A small network was shown many inputs. Here are its activations along a few directions, one row for each input.
In each table, some parts of the input vary, and every possible input appears once, in random order.
Descriptions start from the smaller parts, as in this example, which fits no table here: one of 8 places around a ring, together with either a single point or (one of 2 separate values, together with one of 4 places along a line) or one of 11 places along a line.
Shared parts are said once, and a part with two or three values counts as separate values.
In the rows, zero is written as 128.

Other details of the inputs shift rows strongly along two fixed directions, in all tables alike. That doesn't count.

Rows:
row 1: [127 114 126 138 125 123 127 127 129 122 127 127 126 129 136]
row 2: [123 168 140 104 138 146 126 125 130 139 139 133 123 135 105]
row 3: [125 118 118 138 122 124 131 126 126 125 123 118 128 127 139]
row 4: [116 136 146 113 137 131 119 128 124 133 137 126 132 121 118]
row 5: [131 113 135 134 130 118 124 126 127 128 123 125 133 129 136]
row 6: [131 119 112 133 122 126 137 127 127 127 121 121 125 117 140]
row 7: [127 114 122 138 121 124 128 129 127 120 129 125 127 126 135]
row 8: [110 144 132 115 131 133 128 131 121 134 140 120 126 113 117]
row 9: [124 119 123 135 125 125 132 123 127 126 124 117 128 120 140]
row 10: [131 113 122 135 124 123 127 130 125 123 123 125 135 128 136]
row 11: [120 134 152 118 134 123 121 129 124 136 134 128 132 128 116]
row 12: [122 111 127 133 126 121 128 133 123 126 128 120 136 112 134]
row 13: [120 168 141 108 133 142 127 130 127 141 140 135 125 143 100]
row 14: [129 113 131 132 131 123 125 125 128 127 123 125 133 122 138]
row 15: [121 119 128 137 128 124 129 124 128 129 125 118 128 126 139]
row 16: [132 115 134 138 129 116 130 123 133 126 125 128 126 127 134]
row 17: [132 115 125 136 128 125 129 123 132 122 124 130 124 122 139]
row 18: [129 121 120 133 125 127 134 122 129 126 121 120 126 119 141]
row 19: [119 161 150 101 138 141 117 132 122 137 142 136 129 136  99]
row 20: [129 116 121 136 123 126 129 126 128 120 128 128 126 123 135]
row 21: [135 115 133 138 130 116 132 122 134 126 123 130 125 124 137]
row 22: [122 163 127 102 131 147 123 144 121 133 143 138 132 133  98]
row 23: [122 162 124 105 127 147 125 140 125 130 147 140 123 129  99]
row 24: [132 120 130 138 128 119 135 121 133 132 121 122 128 130 138]
row 25: [127 115 129 136 128 124 127 124 130 123 127 127 125 123 136]
row 26: [193 151  50 145  97 148 141 155 145 114 101 175 119 219 120]
row 27: [134 119 130 137 130 119 137 119 135 132 120 122 127 126 142]
row 28: [118 113 133 137 124 122 126 129 123 120 133 121 128 121 133]
row 29: [131 113 124 133 126 124 127 127 126 124 123 124 135 121 137]
row 30: [200 153  50 138 102 148 139 151 146 119  97 175 126 212 124]
row 31: [114 138 143 114 133 132 121 132 120 129 139 126 134 122 115]
row 32: [117 135 148 121 136 129 123 124 127 130 138 128 124 124 116]
row 33: [119 117 123 132 126 122 133 126 124 129 127 115 127 109 138]
row 34: [137 114 135 133 132 115 128 122 132 130 119 127 132 122 139]
row 35: [122 163 140  96 138 148 121 128 125 135 141 138 130 119 102]
row 36: [121 163 147 103 140 143 121 126 129 134 144 139 120 130 100]
row 37: [128 113 115 141 117 123 130 138 125 120 130 126 128 126 135]
row 38: [136 115 128 139 130 121 130 122 133 123 122 130 124 127 139]
row 39: [129 113 127 135 126 123 125 132 125 125 123 127 134 134 136]
row 40: [131 119 127 141 125 119 135 124 132 132 121 122 129 136 138]
row 41: [133 120 129 136 131 124 134 119 133 130 120 121 126 125 142]
row 42: [122 119 137 137 131 121 130 121 128 132 125 116 128 125 137]
row 43: [132 137 140 117 137 130 123 124 130 132 128 133 130 124 123]
row 44: [126 122 130 139 126 123 131 125 127 130 123 121 128 136 136]
row 45: [133 165 136 101 137 145 120 131 128 136 136 143 127 140 102]
row 46: [136 112 131 137 126 115 128 128 130 129 120 127 133 134 136]
row 47: [127 111 126 131 128 123 130 128 125 128 124 123 135 105 136]
row 48: [120 119 133 133 131 124 130 120 129 130 126 116 127 118 139]
row 49: [135 114 127 132 131 124 126 125 130 126 119 128 133 121 141]
row 50: [119 119 118 137 121 121 132 133 122 126 127 117 129 121 137]
row 51: [126 165 139 106 134 141 124 132 130 135 142 144 121 142  95]
row 52: [123 119 124 140 124 124 129 127 127 127 123 120 129 133 139]
row 53: [123 114 131 138 125 123 125 129 127 122 129 126 127 130 134]
row 54: [115 169 130 105 130 148 124 133 123 133 142 132 125 136 102]
row 55: [118 137 135 115 131 135 127 128 124 130 140 130 124 105 117]
row 56: [113 142 147 113 140 135 126 119 129 136 136 119 124 110 123]
row 57: [129 114 124 135 125 125 130 123 129 121 126 127 126 116 138]
row 58: [131 114 117 133 124 125 130 133 126 126 123 126 135 118 134]
row 59: [123 113 125 134 124 123 130 129 125 124 132 124 127 110 134]
row 60: [130 113 130 142 125 120 128 128 128 122 125 128 125 136 134]
Each input here is: one of 3 separate values, together with one of 4 places along a line, together with one of 5 places along a line.
Changing only the place on the line of 4 turns row 2 into row 44. The same change can be made to row 29. Which row results?
> row 31
Changing only the place on the line of 4 turns row 17 into row 25. The same change can be made to row 57. Which row results?
> row 20
Which other rows does row 59 become when the choice among 3 separate values takes its other values? List them by row number.
> row 33, row 58
A walk changes only the place on the line of 5. It starts at row 11 and steps to row 19. List the rest of the walk in order.
> row 39, row 31, row 22
Which other rows does row 26 become when the place on the line of 5 takes its other values? List them by row number.
> row 28, row 37, row 53, row 60
